Here are a small network's activations along a few directions, averaged over the inputs that share one value of a field.
Related values have similar rows: they may be neighbours, one step apart, or belong to one group.
Strong random noise was added to every row along 5 fixed directions; ignore it. To show where, here is one row again and again, with new noise each time:
[  68   20  -30   -1 -113  -50  218 -279  332  305  208   18 -288  204
   -1]
[ 309  -96 -467  136  418  317  -71 -182 -472 -228  249 -223  334 -181
   96]
[ 193 -390 -300  436 -315  101  357  208 -486 -578   56  285 -542 -390
  243]
[ 354 -236 -451  565   53 -153  205 -192 -445  -30 -105   75 -522 -161
  285]
[   0  -71 -149 -161 -395  406  431  -18  141 -341  627  133 -104 -177
   81]
[ 318  -78 -409  158  -21  137  161 -513  -99  298  413 -256  -15  175
  -12]
[ 148 -228 -157  163 -336  117  282 -108  -59  -67  282   41 -304   29
  -18]


Field PULI:
kob: [  -6  615  -73 -203  737 -287   -7 -396  429  390 -145   -6  243 -117
  532]
kape: [ -86   56  193   95   73 -318  -87  214   96  158 -310  109 -362  114
  -18]
zurez: [ -85 -199  240 -245   82  520 -415  460 -422 -803   43  -37  651  -87
 -326]
gir: [-310  777  194 -614  798  -99 -149  -51  690  233 -147   99  425 -242
  456]
fesov: [-102   43   25  377 -464 -547  226  192  -92   90 -608  330 -529 -326
  365]
nefem: [  76   95 -174  113  399 -310   64   33 -132 -304 -205  281 -558 -286
  434]
sidap: [-316   93  170 -108  102 -163 -262  393  -41 -130 -452  168   68 -530
  101]
paveb: [-195   10  202 -189 -327  215  329  273  324 -561  229  357 -221 -175
   98]
gagok: [-491  211  454 -398   -8   36 -102  604  315 -241 -144  201  321  -79
  -47]
zul: [ -46  -36  -76  246 -215 -131 -125  -25 -321  310 -318 -113   75  128
 -141]
PULI is arranged as a line.
Going along PULI from nefem by way of its neighbour paveb, in what order are kob, fesov, sidap, zul met? -> kob, zul, fesov, sidap
What is the length, in steps, of the shortest route from zurez to gagok? -> 4

Field SOT:
sogi: [-140 -141  169   78 -712  -63  324  -94  266  280   47  -63 -263  -30
 -147]
fop: [-166 -422  254  -76 -529  410 -254  134   10  -91  253  -55   38  199
 -593]
kot: [-245   31    2 -294  -27  205  162  -12  358  -86  305  -82   40 -255
  -23]
masaf: [ -34 -129 -142  522 -526 -327   76   98 -451   63 -290  359 -652  -10
  181]
nise: [-231  -28  344 -381  334  -50 -184  211  288 -215  -54 -205  214  137
 -341]
lome: [  50   17   28  154 -194 -193   55 -146  -42  415 -127 -246  149  170
  -15]
ruvag: [ -31  125 -111 -158   25  318 -195  -36 -115  -64  273   -6  365 -317
  -18]
rofo: [ 452  -99 -528  322 -325  185  429 -365 -340  -38  557  119 -393   76
  262]
fifub: [ 360 -209 -346  238  292  -18  155 -127 -505 -148  -37 -216   35  -23
  160]
kede: [   1  162  128 -203   26  290 -163  150   13 -177  130   -1  488  264
 -112]
sazi: [ 199 -292   63  188  306   55 -396   73 -216 -221 -126  -30   87  136
 -310]
vaso: [  63  104 -100  -89 -634 -248  641 -137  288  205  170  115 -402  106
  248]
SOT is arranged as a network in which each value has 3 neighbours.
What is the length, in steps, of the shortest route from lome to nise? -> 3
Name the neighbours of kede, in listed order. -> masaf, rofo, vaso
Name the neighbours of fop, in listed order. -> kot, ruvag, sazi
A value of SOT combines one of 2 hidden first parts with one of 6 second parts; all combinations occur once.
Changing only the second part turns sazi into fop. nise has the same second part as sazi; what does that change turn nise into? -> kot
Changing only the second part turns rofo into ruvag. fifub has the same second part as rofo; what does that change turn fifub into? -> sogi
